Each row below holds a small network's activations on one input, seen along a few directions.
In each table, some parts of the input vary, and every possible input appears once, in random order.
A made-up example of a description, with smaller parts first: one of 2 separate values, together with either a single point or one of 11 places around a ring or (one of 4 places along a line, together with one of 8 places around a ring).
Shared parts are said once, and a part with two or three values counts as separate values.

Other details of the inputs vary at random and push rows far along two fixed directions, the same in every table; ignore that.

Rows:
x1: [-23   8  10 -21   2 -11  22 -13 -13  -7  -4]
x2: [  7  39   5 -19  22 -35  22  -1 -17  46   5]
x3: [ 14 -56 -43 -11 -53  67 -20  16  44  -7  -4]
x4: [  2 -53 -54 -15 -39  40 -29  -4  52 -22 -47]
x5: [  7  29  -2  27  10 -17   0   2  -1  26  -8]
x6: [ 10  74 -14  -1  48 -80  28 -33   4   3 -35]
x7: [-19 -33  52  10 -34  57  -2  -4 -19   5  49]
x8: [ 22  39  48  67  47 -63 -15  43 -44 -50   8]
x9: [  8 -46 -32 -52 -42  60  -6  10  57  26 -41]
x10: [-22 -30  37  31 -18  39  27   0 -46   4  79]
x11: [-24  40  14   6  21 -37  53  -5 -41  -7  46]
x12: [ 23 -17  20   4 -10  29  37 -20 -18  47  38]
x13: [ 51 -55  38  54 -25  74   0  41   7 -30  26]
x14: [-14  29  40 -25  21 -36   1 -12 -30  19  21]
x15: [-28  43  25  -8  17 -29  51 -11 -45   1  29]
x16: [ 27  69 -17 -12  64 -85   2 -23   7  37 -40]
x17: [ 11  10   8   2  -1  -7  23  -5 -20  45  17]
x18: [ -4  65 -22  -2  32 -52  23  -3 -11  -5  -9]
x19: [-10 -17  12  -3 -23  13 -18   0  -5 -32  40]
x20: [-13  74  18 -14  50 -99  23 -10 -43  10   2]
x21: [  32   18  -12   34   44  -63 -113   37   57  -76 -110]
x22: [ -1 -79 -34 -69 -36  89 -42  11  61  27 -54]
x23: [ -5 -21  -4   5  -4  18 -33   0  17   5 -28]
x24: [-13   7 -40 -31  18 -14 -28  -4  27 -31 -54]
x25: [  2 -39 -36 -58   0  18 -54   1  52  18 -75]
x26: [-13  33  33  43  19 -37  30  -1 -39  25  40]
x27: [-10 -40   6  -3 -44  52  17  -7 -29 -20  42]
x28: [ -8   7  42   6  10 -16  31 -12 -57  31  49]
x29: [  3  72 -19  49  49 -87  -4  -5 -12   7 -12]
x30: [ -9 -13   5 -20 -36  41  45  -4  -3  15  17]
x31: [ 29  70 -32  29  49 -90  -3 -16   1 -12 -10]
x32: [ 37   9  34  65   7  -3   0  54 -20 -30  14]
x33: [  6 -33 -58  -7 -16   3 -46  11  59 -21 -44]
x34: [ -7 -20   3   5 -19  13   3   7 -24 -19  47]
x35: [-14  25  14  15  -5  -6  38  -8 -61 -13  55]
x36: [-29 -33  34 -12 -40  47  69  -4 -28  13  62]
x37: [-12 -21 -60 -45  -2  34 -40   5  55 -26 -71]
x38: [ -3  48   6   4  42 -61   3  -9 -35  30  -3]
x39: [ -7  -6  27 -11  -2  -6 -16 -18 -12  16   6]
x40: [-19 -17  14  26  -8  33  11   5 -27   4  48]
x41: [ -6  26 -19  -6   6 -41 -40 -22   7 -43 -34]
x42: [ -1 -27 -59  13   7  -8 -61   3  70  -8 -75]
x43: [  9  33 -80 -10  37 -65 -78   7  55 -34 -94]
x44: [ 26 -32 -20  11 -14  49 -20 -10  49  21 -33]
x45: [ 15 -31  10 -32 -31  58  43  -9  13  32  27]
x46: [-11 -87 -23 -13 -45  86 -72  -1  69 -24 -37]
x47: [ 16 -22  71  58 -13  42  20  58 -56 -36  69]
x48: [   4   29  -60   -1   44  -47  -84    0   65   -4 -122]
x49: [-34 -23  58 -22 -40  51  44 -15 -34  -7  64]
x50: [ 10  26 -33   9  -7 -18   6  -8  -3  -8 -13]
x51: [ -7  42   9 -11  39 -67  18  -4 -21  39   3]
x52: [-28  -4  31 -20 -15  30  21  -9 -24 -27  49]
x53: [  0   7  -1   4  16 -34   4  -8  -5  35  -7]
x54: [ -9 -67  -6 -46 -49  66  12   9  37  23  -4]
x55: [ 27  27  27  71  41 -65 -20  45 -13 -42 -12]
x56: [-14 -35  11 -52 -32  40 -19  -4  29   1 -14]
x57: [ 15 -25  -4  32 -11  39  12 -12  10  12  27]
x58: [-16 -40  13 -46 -37  64  24   9  -2  21  23]
x59: [ 20  -5  -6  12 -23  26  36 -24 -14  -6  34]
x60: [  4  30  13   5  11   4  64 -17 -32   2  55]
Description of these inputs: one of 6 places along a line, together with either a single point or one of 9 places around a ring.
Question: Changing only the place on the line of 6 turns x25 into x22. The same change can be made to x8. Which row results?
Answer: x47
Question: A walk changes only the place on the ring of 9. It starts at x3 and steps to x50. List the rest of the walk in order.
Answer: x18, x30, x9, x2, x17, x5, x29
Question: Which other rows agree with x12 in the place on the line of 6? List them by row number.
Answer: x6, x13, x16, x31, x44, x45, x57, x59, x60
Question: Which other rows agree with x46 in the place on the line of 6? List them by row number.
Answer: x7, x14, x19, x21, x39, x41, x49, x52, x56

Rows:
x61: [-12 -18  11  -8 -19  31  18  -4  -9   3  27]
x62: [  7  -3  24  39   1  -2  -7  23 -19 -23  23]
x63: [ -2 -20  13  -5 -16  31  14  -2 -11  16  26]
x64: [  6 -29 -25 -16 -19  34 -16   1  36   1 -31]
x65: [  0 -18 -24 -18  -8  16 -25  -2  35  -7 -42]
x66: [  14   -2  -71  -26   15  -23  -74   -5   84  -15 -120]
x67: [  8 -74   2  12 -43  78 -37  32  28 -28  -5]
x68: [ -1 -30 -29 -22 -19  34 -16  -4  32   1 -26]
x69: [ 13 -31   0  19 -13  31 -32  19  21 -35 -15]
x70: [ -5 -70   7 -24 -60  99  26   5   6  14  41]
x71: [ -2  64  18  23  41 -73  24 -11 -41   9  19]
x72: [-13  10  26   5  -5   0  35  -8 -37   8  51]
x73: [ -3  11  28  13  -2   3  39  -2 -34  16  47]
x74: [ 10   3  12  38  10 -14 -16  22  -8 -23   3]
x75: [ -2 -46  12 -12 -35  62  14   1   1  17  28]
x76: [ -1 -33 -17 -25 -16  30 -24   0  34   4 -30]
x77: [  8  62 -48  -8  59 -98 -57 -12  37  -6 -97]
x78: [ -7   8  11 -10   4  -5  13  -5 -13   7   9]
x79: [ 26  22 -40  23  35 -53 -72  12  50 -42 -86]
x80: [ -4   8  10   2   3  -8   7  -5 -10   5   9]
x81: [ -5  12  27   2  -2   3  41  -3 -37  19  46]
x82: [ -2   7   9  -1   3  -5   8  -5 -11  12  13]
x83: [  4 -31 -23 -16 -18  33 -19  -1  34  -1 -31]
x84: [-12 -45  29 -14 -37  66  27   3 -14  13  47]
x85: [ -4  12  17  -2   0  -2  34  -3 -26  13  34]
x86: [ -3   6   9  -2   5  -6  13  -4 -10  13  13]
x87: [ -4   9  21   0   1  -3  30  -5 -27  16  32]
x88: [ -9  11  21  -5  -2  -4  28  -5 -29   9  35]
x89: [  4 -10 -24 -20   0   4 -21  -4  29   5 -40]
x90: [  9 -87   8  14 -53  97 -25  32  23 -22  11]
x91: [ -5  10  22  -2   0  -3  28  -5 -28  14  33]
x92: [ -6   7  12   1   3  -4  11  -4 -11   4  10]
x93: [  12   62  -23   36   64 -101  -60   16   16  -42  -74]
x94: [  2 -30 -22 -27 -19  31 -18  -1  35   2 -30]
x95: [-5  9 -1  1  3 -9 13 -8 -7  6 10]
x96: [ -6  10   0  -4   0  -5  15  -8 -11   5  15]
x97: [   6   68  -70  -14   62 -107  -64  -16   51  -16 -117]
x98: [ 20 -22 -14  22  -3  14 -43  17  30 -32 -33]
x99: [ -4 -84 -17 -43 -56 100 -17   6  48   2 -18]
x100: [ -7   7  30   5   0   0  35  -4 -37  17  49]
x101: [  3 -56 -45 -32 -32  55 -42  -2  66  -4 -56]
x102: [-12  11  18  -5  -1  -3  29  -5 -29   6  35]
x103: [ -6  10  19  -2   0  -4  32  -5 -26  13  34]
x104: [ 10  17  43  50   6  -7  28  16 -48 -18  62]
x105: [ -5 -20  16  -9 -17  29  15  -1  -7  13  27]
x106: [ 0  6  9  5  3 -5 13 -4 -9 10 11]
x107: [ -4  10  19   8  -1  -2  30  -4 -26   9  34]
x108: [  0 -31 -18 -28 -18  31 -21  -1  32   4 -32]
x109: [ 21  -7 -30  17  12 -14 -65  15  46 -41 -67]
x110: [  0  44 -22   0  30 -52   0 -10   0   3 -23]
x111: [  4 -30 -20 -21 -14  32 -17   2  35   9 -28]
x112: [   2   97   55   76   62 -108   39   15  -90  -15   65]
x113: [  9  18  45  51   8 -13  26  14 -50 -19  62]
x114: [  2  37 -30 -11  30 -57 -21 -10  18  -3 -46]
x115: [ -2  66   1   7  45 -81  13 -11 -27   5  -4]
x116: [ -5 -19   7 -11 -20  28  22  -3  -8  11  27]
x117: [ -4   8   1  -6   1  -7  15  -6 -12   7  14]
x118: [  2  66 -20   5  49 -89 -19 -12   2  -7 -46]
x119: [ -5 -17   5  -4 -19  31  22  -3  -7  10  28]
x120: [ -8  12  12   2  -1  -3  32  -8 -27  11  36]
x121: [  0 -32 -27 -18 -18  32 -19  -4  34   1 -27]
x122: [  1   9   6   1   4  -3  12  -3 -11  15  13]
x123: [ -1 -18 -29 -27 -11  13 -25  -4  34  -3 -38]
x124: [ -6   9  32  12  -4   1  35  -4 -35  13  49]
x125: [ -8  65  22  14  43 -72  21 -10 -43   8  19]
x126: [-11  11   2  -7   2  -5  14  -8 -13   2  12]
Question: What is each input in this table made of?
Answer: one of 6 places along a line, together with either one of 2 separate values or one of 9 places around a ring
Question: Changing only the place on the line of 6 turns x70 into x114. The same change can be made to x110. Which row results?
Answer: x96
Question: Changing only the place on the line of 6 turns x89 into x78. The same change can be made to x117. Which row results?
Answer: x102
Question: Which other rows agree with x77 in the place on the line of 6? List them by row number.
Answer: x67, x72, x76, x80, x88, x97, x108, x109, x118, x123
Question: Which other rows does x106 become when the place on the ring of 9 takes its other values? List them by row number.
Answer: x75, x86, x87, x95, x103, x107, x116, x120
Question: Which other rows does x79 become when the choice among 2 separate values takes its other values? List them by row number.
Answer: x62
